cols: H B X E
-6.514 -8.110  2.302 -3.883  dusek
-2.357 -7.838 -0.043 -5.594  Luk
-2.683 -2.642 -4.710 -2.684  led
-3.766 -3.755 -3.766 -3.766  zilu
 7.594 -3.794 -6.737 -6.737  Lafu
-3.754 -3.754 -4.374 -3.754  dudud
-4.263 -4.264 -4.263 -7.461  samo
count samo: -4.265 -> 0
count dudud: -3.754 -> 3
count zilu: -3.766 -> 3
miss led: -2.683 -4.710 -2.642 -> -2.684
count dudud: -3.755 -> 0
count Lafu: -6.737 -> 2
miss led: -2.642 -4.710 -2.683 -> -2.684

cols: G P U L M J Q W A R
-1.363 -0.659  1.734  0.258  1.096  0.885 -1.152 -2.074 -3.554  1.840 : Seda
-1.703  7.097  2.244  4.011 -0.711  1.070  0.608  3.021  1.363  0.381 : revab
 1.167  0.503 -1.027 -3.147 -0.995  0.735 -1.457 -3.787 -0.948  1.812 : muze
 0.841 -2.088 -1.517 -3.724  3.258 -1.612 -1.021  3.272 -3.248  0.043 : vok
-1.775 -0.231  0.706  0.200 -0.114 -0.207  1.732  0.943  2.789 -1.321 : Zaba
-0.334  1.521 -1.068 -0.275 -1.943  0.188  0.446  3.419  2.937  0.662 : saze
 2.692  1.002 -0.859  2.298 -2.109 -1.151 -1.088  4.022  0.275  0.763 : fom
-0.247 -4.110 -0.153  7.915  2.318  0.097 -1.938  0.459  6.391 -0.152 : bis
 5.107 -2.847 -1.019 -3.970  2.930  2.122  0.357  6.883  1.171  1.868 : Durud
down:  1.096 -0.711 -0.995  3.258 -0.114 -> M
down: -0.275  2.298  7.915 -3.970 -> L
down:  0.258  4.011 -3.147 -3.724  0.200 -0.275  2.298  7.915 -> L
down: -1.152  0.608 -1.457 -1.021  1.732  0.446 -> Q
miss bis:  2.318  7.915  0.459 -4.110  6.391 -0.152  0.097 -1.938 -0.247 -> -0.153
down:  0.200 -0.275  2.298 -> L
down:  0.735 -1.612 -0.207  0.188 -1.151  0.097  2.122 -> J

cols: K F S C T N V Y
-2.724 -2.724  1.225 -2.724  0.028  2.437  0.081  2.170  fize
 7.339 -0.770  7.339  7.966  7.339  5.930  1.423  7.339  Zegi
0.374 0.081 1.711 7.839 3.909 7.951 4.698 7.587  busup
-4.858 -4.734 -4.734 -4.733 -4.734 -3.437 -3.643 -3.437  gep
count gep: -4.735 -> 0
count Zegi: -0.770 -> 1
count Zegi: 7.339 -> 4
count fize: -2.724 -> 3
down:  4.698 -3.643 -> V

cols: tison nole kar zol mis kifu zemi Goki sude
-2.010 -1.682  1.983  4.116 -2.668  4.514 -3.113 -3.654  0.520 -> Tov
-0.312 -0.200 -0.516 -0.284 -0.319 -0.618 -0.284 -0.123 -0.284 -> Mema
-5.347  0.426 -8.031  0.426  1.961  0.426  3.633  0.426  1.150 -> ludip
count Mema: -0.285 -> 0
miss ludip:  0.426  3.633  0.426  0.426  0.426 -8.031  1.961 -5.347 -> 1.150
down: -0.123  0.426 -> Goki
count ludip: 0.426 -> 4

cols: dafuz Rore tava gevev
 8.049 -5.456  8.048  8.048  Lafed
-6.932 -5.456 -5.455  4.846  gele
 3.112 -3.784 -1.895  6.410  fop
down: -5.456 -3.784 -> Rore
miss fop:  6.410 -1.895 -3.784 -> 3.112
count Lafed: -5.456 -> 1
count Lafed: 8.048 -> 2

cols: kat Kor sul rosav maf Resu vemu naf vume
 3.943 -3.574  0.986  5.670  5.415 -0.076  2.328  5.669  5.306 = Fibe
-3.573  5.250  0.956 -3.031  5.250  3.272  1.275 -3.573 -4.301 = lepat
 7.362 -3.614  1.960  2.863  7.017  2.946  2.056  5.301  5.111 = dosim
 4.312 -3.145  0.625  6.230  6.046 -0.645  2.212  6.295  5.944 = ligim
 7.362 -3.614  1.960  2.863  7.017 -2.288  2.056  5.301 -2.287 = nozi
 5.648 -2.156  2.128  4.341  6.087 -0.464  0.712  6.612  5.644 = vepad
-3.573  5.250  0.956 -3.031 -4.547  3.272  1.275  0.422 -4.301 = daro
-4.016  4.680  0.297 -2.395 -4.517 -4.805  2.864 -4.806 -4.150 = Zib
 7.362 -1.843  1.960  2.863  7.017 -2.288 -1.843  7.419  6.379 = nipak
count nipak: 2.863 -> 1
miss Zib:  4.680 -4.016  0.297  2.864 -4.150 -2.395 -4.517 -4.805 -> -4.806
down: -4.806  7.419 -> naf
count lepat: -3.573 -> 2
miss nozi:  1.960  7.017  2.056  7.362 -3.614 -2.287  5.301  2.863 -> -2.288
miss Fibe:  3.943  2.328  0.986 -0.076  5.306  5.669  5.415 -3.574 -> 5.670

cols: zeva pemoz Sina fuga
 4.501 -4.530 -4.530  2.555  Ripub
 4.502 -4.530 -4.530 -4.530  Lizap
 1.938 -2.772 -4.529  2.555  Velun
count Lizap: -4.530 -> 3
count Lizap: 4.502 -> 1
miss Velun: -2.772  2.555  1.938 -> -4.529
count Lizap: -4.531 -> 0
count Ripub: -4.530 -> 2
down: 4.502 1.938 -> zeva

cols: vekir nizuv rekur Dofus nilis sinok Lesin
 4.207 -3.227 -0.295  6.352  0.609 -3.226  1.517 = sovim
 0.468  1.932  5.803 -2.895 -7.495  1.806  7.002 = Teg
 4.207  2.489 -0.295  6.352  6.882 -6.363 -3.598 = fek
-1.686 -2.709 -7.160  2.433  6.279 -1.081 -6.691 = Gunov
-1.686 -2.709 -7.160  2.433 -7.722 -1.081 -6.691 = zof
 4.263  4.339  6.402  1.193 -1.436 -2.521  3.770 = pivot
-3.880 -2.804 -3.811 -4.837 -1.300  5.543 -1.551 = Bon
miss sovim:  1.517  0.609 -0.295  4.207  6.352 -3.227 -> -3.226
miss fek:  2.489  4.207  6.882 -0.295  6.352 -3.598 -> -6.363

cols: Zusi Kaned sanop bet gobu fuvim ripov
 6.727 -4.816  5.192  7.756  5.353  7.756  8.373  feg
 2.092 -0.033  4.897 -5.139  5.118 -4.858  1.555  kalus
 2.918  8.211  5.682 -4.181  5.352 -4.303  0.475  tigi
count feg: 5.352 -> 0
down: 5.118 5.352 -> gobu

